These are the activations of a small neural network, seen along a few directions. Each row is one input.
Each table varies a few parts of the input and shows all the possible inputs, shuffled.
A made-up example of a description, with smaller parts first: one of 5 places around a ring, together with either a single point or one of 11 places around a ring or (one of 3 separate values, together with one of 6 places along a line).
Shared parts are said once, and a part with two or three values counts as separate values.

Rows:
r1: [-16 -25   0   7  -5 -31  10  13 -27  64 -14 -18   3  56]
r2: [-58 -26   8  -1  16 -47  16 -23  45  13  17 -38 -17 -33]
r3: [-26 -35  -1  21  17 -31  31 -12   0  21  53 -51   7  30]
r4: [-16 -47  -7  10 -23  39   6 -22 -10  42 -10  15 -42  -9]
r5: [  6 -36   9 -26 -14   8  -7 -34  30  11 -22  27 -50 -21]
r6: [ 16  35   6  27  -3 -26 -60  66 -26 -71 -25 -28   7  -9]
r7: [ 13 -34   0  19 -23  21  13 -14 -12  32   4  28 -35  34]
r8: [ -22  -22  -29   21   28  -13   12   30  -12 -117   -5  -59   49   11]
r9: [-24  13  15 -36   2 -60  -8  24   6  41   0  12 -20   0]
r10: [-15   6  42  33  32 -56  53   1  26  13  39 -21  -2  34]
r11: [-35 -40 -12  12  32 -28  17 -30  27  21  33 -62 -13  12]
r12: [ -6 -20 -40  -8 -22  64  17  45 -30 -97 -43   8  25   3]
r13: [-34   4 -29  -7  14  32 -27  51 -20 -84 -50 -29  38  42]
r14: [ 47  32   5  35 -31  27 -17  47 -10 -82 -27   4 -17 -43]
r15: [  2  17  11  71  17 -38  -8  45  -2 -78  -3 -58  26 -36]
r16: [ 57  74 -26  11 -11  40 -55  21 -27 -63   5  17  34 -54]
r17: [ 12   2 -33   1  14  61 -33 -46   4  54  12  27  -1  -9]
r18: [ -3  28 -12 -35  -3  37 -37 -58   8  39   8  40  -3 -41]
r19: [ 79  40   8 -18  -2  10  19 -31  26  50  13  51  22  13]
r20: [ 21  14  -7  -4   2  53  23 -36 -44  55  22  37  26  10]
r21: [ 12  -6  16 -34 -30 -12  42  -1   3  21 -10  38 -32 -33]
r22: [ 53  35  24 -40  22  -3   8 -33   1  32   7  62  17 -28]
r23: [-22 -19  16 -50   4 -31 -32  -1  22  33  -6 -18 -37   2]
r24: [-63  -5   8   5 -12  10 -20 -18 -20  47 -10 -37 -31  21]
r25: [ -4   8 -57  14   7  78 -42  23 -17 -66 -20  42  81  -9]
r26: [ -7   4  20   4  24 -78  29 -27  55   8   9 -24  -5 -11]
r27: [ 35   0  19   6 -33  -5  32  -9  16  19   7  49 -38  22]
r28: [ -2   2  47 -34 -19 -23  18  30 -10  40  15 -12   5  44]
Q: What do these inputs look like to the network?
A: one of 4 places along a line, together with either one of 2 separate values or one of 5 places around a ring
Q: Changing only the place on the line of 4 turns r7 into r1. The same change can be made to r12. Which row results?
A: r13

Rows:
r29: [ 17 -16 -40 -36 -16  37 -31  24 -15  16 -45  19 -34  18]
r30: [ -8  -4  33 -22  15 -31  25 -42  18  63  33   8   6   8]
r31: [ -8 -10  36 -16   3 -48  44 -12  35  66  48  10  17   6]
r32: [  6  24  -3   4  12  35 -30 -37   7  11  11  23  38 -20]
r33: [-10 -10  50 -22  -7 -54  51  -4  24  62  30 -14 -42  -3]
r34: [ 11  -8   4 -27 -12  14 -31  16  11  -1 -48   8 -30 -30]
r35: [ 49  28  26  40 -18 -13   8  21 -15 -41  30   2  19 -37]
r36: [  1  17  -4   2   7  18 -22   7 -16 -67 -31  45   3 -12]
r37: [-21 -30  22 -31  -2  -5  13 -32  27  50  17   1 -61   9]
r38: [-40 -35 -69  45  16  11 -12  14 -18 -37 -35 -63   7  72]
r39: [-35 -10   7  53  12 -75  12  47   4 -56  -9 -99  33  22]
r40: [ 39  -6 -55  17 -21  73   4  -4 -32 -30  -4  11   1   9]
r41: [-47 -33 -35  33  29 -24 -14   6  29 -54 -25 -77  12  30]
r42: [ 11  34  10  -3  10  -1   0  18 -17 -65 -22  30  20 -21]
r43: [ -8 -34  32 -35  12 -37  34 -25  30  61  22  -6 -51   3]
r44: [-19 -16  -3 -17   1  -4  20 -58  34  66  29  28   1   1]
r45: [ 30  33  36   2   4 -15 -17  19   3  17  30  -3  63 -25]
r46: [-51 -23  -6  51  13 -39  -2  20  16 -46 -17 -76   9  24]
r47: [-15 -28 -16 -27 -10  18  14 -31 -15  65   6   5 -68  49]
r48: [  1  45  34  12  -7 -26  12  48 -22 -59 -12  25  22 -25]
r49: [ 18  18  31 -19 -20 -38 -16  62  -1  -1 -12   4 -21 -36]
r50: [ 28  13 -10  16 -16  37  -5 -26 -11 -49   6   0   9 -36]
r51: [ 17  30  13   0  18   7 -17  -9  -7   6  21  10  49 -36]
r52: [ -4  11  16 -22 -15 -18 -23  30  -6  -2 -17  14 -36 -38]
r53: [-19 -23 -33 -17   6  32  17 -48   2  81  20  22 -13  59]
r54: [ 16  13 -42   1  -2  69 -22 -16 -25  34  -7  24  38  12]
r55: [ 38   7   8  21  -6  20   3   0  -6 -36  19   5  15 -34]
r56: [  2  14 -39  -4  -8  56 -16  14 -37 -54 -39  42  -4  31]
Q: Changing only one part turns r44 into r53. The same change can be made to r41. Which row results?
A: r38
Q: What do these inputs look like to the network?
A: one of 4 places along a line, together with either a single point or one of 6 places around a ring
Q: Change only the place on the ring of 6 in r56. List by row number the other rows that result.
A: r29, r40, r47, r53, r54
Q: Change only the place on the line of 4 in r36. List by row number the other rows that result.
A: r42, r48, r56
Q: List by row number the other rows that have the place on the line of 4 in common with r46.
A: r30, r42, r43, r51, r52, r55
Q: List by row number the other rows that have the place on the line of 4 in common with r31.
A: r33, r35, r39, r45, r48, r49

Rows:
r57: [ 12   6 -20   1  -7  31 -14   6 -14 -13 -15  17   4   1]
r58: [ -6  -3   5  19   1 -22   4  11  14 -34 -13 -21   5 -12]
r59: [ 10  10 -17   4  -2  26  -7  -7 -15 -18  -4  20  12  -5]
r60: [-16 -10 -16  20   5  -9   1  16  -5 -27  -7 -21   1  18]
r61: [ -7   8   8  18   8 -20  -1  12   4 -23   3 -23  21  -2]
r62: [-24 -35  28 -30  -1 -34  36 -48  39 108  39  -7 -45   9]
r63: [ 15  10  -9  -4  -6  21 -24  13 -12 -15 -21  13   3 -11]
r64: [  4 -20  24 -48  -7   6  30 -56  21 116  40  31 -45   6]
r65: [-13   2   6   5   7 -22 -18  33  -8 -24 -12 -24   1   4]
r66: [ 14  24  -4   7  -5  17  -3   3 -14 -24  -3  22  21  -7]
r67: [ 23  15   1  -5  -4  17  -4  10 -14 -24  -8  20   7  -9]
r68: [-13  -8  -6  13  10 -12   1   6   4 -21   1 -27  16   7]
Q: What do these inputs look like to the network?
A: one of 2 separate values, together with either a single point or one of 5 places around a ring
Q: Changing only the choice among 2 separate values turns r63 into r65. The same change can be made to r67. Which row results?
A: r58
Q: Change only the choice among 2 separate values in r57. List by row number the other rows that result.
A: r60
Q: Change only the choice among 2 separate values in r66. List by row number the other rows that result.
A: r61

Rows:
r69: [-19 -33   4  20  39 -34   5  31  -5 -47   7 -53   3  21]
r70: [-17  18  43 -68  10 -33  16  -9  16  65   5  13 -60  -9]
r71: [ 17 -19 -41 -19  11  29 -28  -6  -2  21 -27  10  12  21]
r72: [ -1  -4  -7  24   0  14  34 -21 -15 -43 -10  -4  14   9]
r73: [ 12 -20 -48   7 -33  22  -5 -36  26  11 -16 -10  15  16]
r74: [-21   1  41 -45   3   8 -13 -46   6  95  24  33  -2   3]
r75: [-16   0 -29 -24 -12 -15  -8   4   1  -5 -50  10 -36  24]
r76: [ 12  45   8  10  -3  22 -34  27 -27 -31   1  20  50  -9]
r77: [ 29  -7 -33  22  -3  26  -8 -14  -6 -44  34   9  14  -5]
r78: [  4  17 -12 -12 -17  20 -55 -12  -5 -16 -18   2  13 -15]
r79: [  8  -9  20 -34  32  12   0 -47  29  69  53  29 -20 -29]
r80: [ -3 -22   9  53  14 -51   7  65   0 -52  27 -35  38   4]
r81: [-32 -40  55  -4  55 -50  15 -22   1  69  50 -36 -30   3]
r82: [-18  19  40 -44   0 -21  26 -12  -1  75  16  48 -15   8]
r83: [-18  20   8  26 -23  14 -18 -18  13 -58  -2 -15  19 -59]
r84: [ 11  52 -10  14  -3  36 -15   6   5 -40  12   0  46 -29]
r85: [ 42  28   9  35  -9  12   3  68 -19 -24  -2  15  30 -11]
r86: [ 12   5 -15  15 -28  14  -9  26 -28 -27 -15  35 -10  22]
r87: [-12 -34 -16   5  -4  28  19 -38  20 -12 -35 -15  -3   2]
r88: [ 10 -16 -31 -15 -25  17   1  21   8  18 -41   7  -7  22]
r89: [ 15  40  13  22 -26   3  14  52  -4 -39 -26 -14  -5 -26]
r90: [ -7   7  26  -8  16 -31  46 -73  20  56  23  10 -28 -19]
r91: [-17 -49 -27  24  24 -26   9  28  -6   0  13 -61  -2  53]
r92: [  9  -1  -6  -5 -17 -15  -4  23 -27 -43 -21   4 -34   4]
Q: Changing only one part turns r85 into r84. The same change can be made to r86. Which row results?
A: r77
Q: What do these inputs look like to the network?
A: one of 4 places along a line, together with one of 6 places around a ring
Q: Start at r74 and move only the place on the ring of 6, one step at a time. The first step leads to r79. Which rows follow, in order?
A: r90, r81, r70, r82
Q: Start at r83 and move only the place on the line of 4, one step at a time. The first step leads to r72. Which rows follow, in order?
A: r87, r90
